A small network was shown many inputs. Here are its activations along a few directions, one row for each input.
Each table varies a few parts of the input and shows all the possible inputs, shuffled.
Descriptions start from the smaller parts, as in this example, which fits no table here: one of 6 places along a line, together with either a single point or one of 9 places around a ring or (one of 3 separate values, together with one of 8 places around a ring).
Shared parts are said once, and a part with two or three values counts as separate values.
In the rows, zero is written as 128.

Other details of the inputs vary at random and push rows far along two fixed directions, the same in every table; ignore that.

Table:
x1: [147 144 139 155 116 130  99 115 162 130 124 140 139  92 142]
x2: [132 109 117 101 120 119 146 138  92 117 148 133 125 152 114]
x3: [131 124 144 172 130 134 116 123 146 114 107 137 131 100 143]
x4: [141 134 134 158 131 127 100 106 158 132 140 147 133  98 141]
x5: [143 135 121 173 124 120 122  91 135 152 137 131  93  94 137]
x6: [124 111 107 100 136 124 138 134  95 114 147 115 122 145 135]
x7: [154 122 140 158 115 133 111 117 143 114 130 131 127  98 149]
x8: [122 122 121  79 106 126 132 162 111 133 111 122 135 134 140]
x9: [135 147 116 169 122 119 111  95 153 169 127 140 100  96 135]
x10: [105 110 117 118 131 123 149 142  97 115 123 139 128 148 116]
x11: [130 120 130  93 131 131 141 149 114 117 140 111 128 149 131]
x12: [131 105 124  89 108 127 140 163  96 118 122 113 128 135 138]
x13: [100 120 114 109 147 126 149 145  99 116 126 123 132 161 114]
x14: [135 145 145 146 138 138  99 121 175 131 132 125 135 100 157]
x15: [104 122 101 131 123 109 160 128  96 153 108 131  96 147 110]
x16: [157 209 167  90 166 161 135  67 188 154 170 128 191 212   5]
x17: [103 103 126 101 116 127 142 167 100 117  98 117 133 142 132]
x18: [110 122 140 162 143 131 117 139 147 112 116 121 128 101 165]
Description of these inputs: one of 3 separate values, together with either a single point or one of 5 places around a ring.
The inputs of x18 and x11 match in every part but the choice among 3 separate values. If x17 is changed in the same way as x18 into x11, which row does it become? -> x12
Start at x1 and move only the place on the ring of 5, one step at a time. The first step leads to x8. Which rows follow, in order? -> x14, x16, x4
Change only the choice among 3 separate values in x7. List by row number the other rows that result. -> x1, x3

Table:
x19: [164 177 176 166 183 163  96  59 212 117 187 121 169 131  95]
x20: [100 109 130 176 144 126 105 153 146 107 101 119 116  79 203]
x21: [114 111 100 174 111 104 119 133 117 155 111 129  68  64 195]
x22: [ 95  65  73  10  76  96 156 228  23 106 105 120 120 162 163]
x23: [124 163 108  54 124 122 165 105 108 175 144 136 134 213  31]
x24: [163 166 177 197 155 159 119  52 186 134 143 130 163 116  69]
x25: [134 103 139 158 101 126  91 163 145 111  91 122 122  66 204]
x26: [105  77  33  31  92  72 176 195   4 138 139 119  51 177 151]
x27: [120  86 127 194 118 113 125 136 112 114 107 130  93  70 188]
x28: [105 103 121 170 150 126 100 143 130 111 120 112 122  70 205]
x29: [132 116 136 156 108 129  87 149 150 110 111 147 136  65 198]
x30: [136 102 141 152 105 128 100 158 141 110 109 121 118  58 207]
x31: [156 194 163 186 145 142 113  53 212 175 126 136 133 120  78]
x32: [160 191 158 177 150 150 109  42 196 182 149 131 139 118  74]
x33: [140 188 183 178 180 164  99  74 226 129 149 143 186 133  82]
x34: [163 106 128 145 112 132  90 138 139 100 153 126 120  65 208]
x35: [100 104 120 172 144 118  94 141 129 107 128 128 130  74 210]
x36: [122 146 133  79 130 136 174 123 105 125 127 147 149 211  27]
x37: [154 138 130  72 135 137 175 105  97 119 170 128 140 218  32]
x38: [141 106 132 151 110 128  93 148 134 113 115 119 132  54 204]
x39: [132 143 136  82 135 134 168 106 108 129 140 135 159 204  19]
x40: [ 69  72  85  53 118 109 172 218  39 107 107 103 100 167 171]
x41: [123 143 137  82 123 135 184 128 104 126 111 123 144 216  29]
x42: [120 163 106  57 122 123 164 120 111 172 130 146 126 218  32]
The inputs of x23 and x39 match in every part but one. If x32 is changed in the same way as x23 into x39, which row does it become? -> x24
What is each input in this table made of? -> one of 4 places along a line, together with either a single point or one of 5 places around a ring

Table:
x43: [138 147 140 182 116 135 102 113 172 157  98 110 106  70 164]
x44: [119  72  65 142 116  87 120 148  57 130 151 120  60  71 226]
x45: [134 109 111  44  83 116 158 177  80 127 121 122 116 173 116]
x46: [127  77  75 135  74  90 104 167  78 139 105 158  78  59 220]
x47: [160 150 169  67 159 165 119 121 155  97 178 106 203 176  86]
x48: [128 107  91  55 132 119 165 152  62 120 164  95 104 181 123]
x49: [112 111 100  52 133 116 157 170  80 113 154 114 118 189 124]
x50: [124 141 153 232 150 131 124  68 168 144 119 143 110  81 120]
x51: [147 134 174 226 154 147 109  83 184  98 136 138 140  87 134]
x52: [ 98 131 124 202 148 122 112 103 143 137  96 156 119  97 135]
x53: [131 169 125  89 107 125 157 110 132 190 108 120 122 174  54]
x54: [ 76  65  79 172 115  90 128 168  69 115  88 161  76  77 204]
x55: [120  76  91 180 116 101 117 132  78 102 122 158  97  78 185]
x56: [120 157 153 189 172 141  87  99 206 137 140 119 136  90 160]
x57: [113 159 125  91 159 134 149 119 135 154 134  94 130 181  93]
x58: [114 163 157 137 160 153 167  98 143 142 110 107 144 187  42]
x59: [151 168 188  68 117 170 124 135 182 127 120 119 200 163  67]
x60: [164 139 138 173 101 128  85 112 171 132 128 150 129  67 161]
x61: [155 158 145 180 111 128 111  83 180 177 122 138 110  78 126]
x62: [122 161 156 128 148 146 155 103 150 123 122 150 162 188  35]
x63: [143 152 186 164 129 159  72 127 216 125  99 117 180  69 159]
x64: [108 100  87  36  78 107 177 195  52 142  94 105  85 172 129]
x65: [ 71 110  64  43 127  95 154 199  59 133 112 120 109 188 139]
x66: [141 132 129 165 152 132 110 103 149 132 158 110 112  94 168]
x67: [161 163 154  90 161 149 139  94 155 122 191 116 162 190  61]
x68: [123 131 106  67  85 115 143 169 104 141 104 142 122 157 111]
x69: [131 177 159  94 167 149 143 105 175 139 163 122 161 196  58]
x70: [135 151 116  91 145 124 154  96 118 162 173 119 124 183  66]
x71: [132 116 129 210 135 121 132  90 128 132 130 138 102  91 131]
x72: [ 90 120  77  58 131 103 152 159  74 147 136 143 112 182 115]
x73: [151  92  90 146  80 100  94 138  94 133 124 155  94  59 201]
x74: [185 167 144  81 103 143 127  98 152 137 152 141 163 169  53]
x75: [143 126 152 106 140 146 165 112 115  96 150 125 153 192  55]
x76: [154 150 151 115 142 148 152  89 136 108 152 144 170 194  30]
x77: [174 118 171 148 108 154  76 132 171  94 135 120 170  59 180]
x78: [ 77 107  92 101 127 105 186 149  57 150  93 118  94 182  84]
x79: [174 155 148 195 109 131 100  68 179 168 138 136 113  62 133]
x80: [115  74  60 132 119  88 102 156  62 119 148 145  81  75 229]
x81: [ 67  95  86  93 120 104 166 183  61 112  81 134 111 176 121]
x82: [127 173 181  64 167 167 128 129 178 116 153 110 205 185  69]
x83: [125 134 194 184 156 167 103 120 188  86 110 128 183  90 135]
x84: [151  82 110 137  83 111 107 162  99 108 124 127  91  69 213]
x85: [163 174 139  84 153 143 128  88 155 128 187 133 170 190  53]
x86: [101  58  93 167 114 106 141 167  62  92 102 115  70  82 210]
x87: [128 141 139 105 135 136 160 114 118 109 132 145 155 192  50]
x88: [113  96  78 150 127  95  95 140  98 129 144 149  94  77 209]
x89: [135 138 157  61 152 153 126 143 142  99 161 107 192 175 106]
x90: [ 76  82  99  73 117 110 188 198  45  97  97 124 104 189 119]
x91: [163 132 162 213 151 151 122  70 161 108 146 119 130  93 122]
x92: [134 140 144 164 113 132 101 130 173 145 100 126 121  84 166]
x93: [144  88 106 148  85 112 115 151 107 129 112 116  79  63 212]
x94: [114 143 166 216 161 145 118 100 178 118 106 129 138 102 128]
x95: [110 157 186 111 162 172 140 129 166 103 104 113 205 179  57]
x96: [113  76 128  53 119 139 162 191  57  62 122 110 165 176 116]
x97: [195 149 162 189 116 147  94  71 186 138 148 118 125  66 145]
x98: [100  82 132  56 121 138 165 196  66  70 109 113 165 179 115]
x99: [151  84  90 148  78  98 117 135  85 143 125 131  69  60 199]
x100: [ 86 101  76  44 127 105 175 189  50 131 128  97  86 185 141]
x101: [127 174 124  80 112 127 139 119 138 179 107 143 143 177  51]
x102: [116 138 146 115 144 145 178 115 122 126 119 114 133 192  52]
x103: [142 162 125  83 105 128 138 119 135 170 118 156 140 167  61]
x104: [ 81 104  71  39 121  95 159 195  59 122 126 131 106 185 141]
x105: [ 73  81 107 111 136 115  99 214 100  95  96 101 126  79 250]
x106: [169 142 186 142 114 162  80 124 194 109 127 123 181  75 154]
x107: [140 140 144 212 145 131 107  71 164 125 135 165 138  93 118]
x108: [118 184 129 107 162 132 146  86 152 181 147 113 133 181  51]
x109: [134 164 142 199 161 131  99  66 189 165 155 130 113  77 142]
x110: [ 83 107  74 150 136  93  99 151 102 146 113 140  90  83 211]
x111: [153 159 145 184 158 136  77  80 195 123 165 144 144  84 153]
x112: [112 113 102 146  91 105  99 166 122 140  79 140  98  69 207]
x113: [156 129 150 228 147 133 119  56 153 128 147 138 115  79 120]
x114: [156 160 169 173 118 145  98 106 198 142 122 136 133  82 140]
What is each input in this table made of? -> one of 3 separate values, together with one of 4 places along a line, together with either a single point or one of 5 places around a ring
The inputs of x72 and x88 match in every part but the place on the line of 4. If x83 is changed in the same way as x72 into x88, which row does it become? -> x98
The inputs of x87 and x62 match in every part but the place on the line of 4. If x45 is changed in the same way as x87 into x62, which row does it become? -> x114
Which other rows agree with x99 in the place on the line of 4 and the choice among 3 separate values? List them by row number. -> x73, x74, x77, x84, x97
Change only the place on the ring of 5 in x88. List by row number the other rows that result. -> x49, x66, x70, x111
